Here are a small network's activations along a few directions, averaged over the inputs that share one value of a field.
Related values have similar rows: they may be neighbours, one step apart, or belong to one group.
(in the rows, 500 means zero)
Random noise pushes rows far along 5 fixed directions. That doesn't count. These rows show it; they differ only by the noise:
[428 454 262 690 470 639 459 391 403 370 536 542 312 601 256]
[363 571 412 612 353 647 513 379 351 259 246 570 250 867 148]
[514 372 532 487 311 499 523 580 541 508 283 515 692 570 493]
[355 459 697 559 661 597 418 422 621 492 324 353 375 649 383]
[277 320 746 642 861 624 267 398 767 537 346 256 419 562 360]
[501 378 413 610 595 547 454 464 572 574 651 426 479 375 514]
[417 548 654 504 574 492 511 391 598 497 405 388 352 615 461]


Values of KOGE:
bazet: [395 463 558 495 754 407 401 436 596 377 525 444 426 555 392]
rati: [667 537 443 491 465 297 462 522 558 534 553 607 699 324 662]
zuze: [486 610 386 454 362 287 496 462 409 392 602 567 496 515 474]
tidek: [507 473 601 362 344 279 566 590 470 517 265 455 850 448 612]
rima: [494 349 343 556 371 695 491 634 393 515 457 628 555 527 384]
mol: [619 643 372 464 462 335 481 446 524 454 620 684 590 396 550]
piz: [524 631 669 392 511 423 485 572 536 526 441 640 636 480 560]
bot: [489 622 568 327 268 491 615 519 445 445 345 527 409 666 507]
poz: [358 557 732 475 647 644 503 418 515 460 360 355 308 659 499]
KOGE is arranged as 3 separate groups.
Q: List the group mates of poz, in the order listed.
A: rima, bot
Q: List the group mates of rati, in the order listed.
A: mol, piz

Values of FERE:
taf: [423 433 275 652 562 608 337 460 299 373 816 530 281 449 275]
lupi: [656 905 863 219 825 100 675 357 816 728 687 379 454 327 907]
dev: [519 228 103 726 268 643 485 397 525 473 672 570 530 301 406]
lapu: [668 889 873 412 689 435 589 418 485 626 507 398 370 484 719]
tur: [311 247 620 581 441 409 345 354 807 430 152 429 604 738 244]
zozit: [500 347 623 460 306 632 517 738 421 626 244 566 562 680 576]
sugo: [648 704 434 424 546 678 575 594 415 533 571 615 529 433 699]
mebu: [444 613  80 559 414 384 663 308 233 152 712 606 173 597 281]
bopok: [456 648 440 423 637 402 588 520 380 601 880 359 326 296 600]
FERE is arranged as 3 separate groups.
Q: List the group mates of lapu, in the order listed.
A: lupi, sugo
Q: List the group mates of tur, in the order listed.
A: dev, zozit
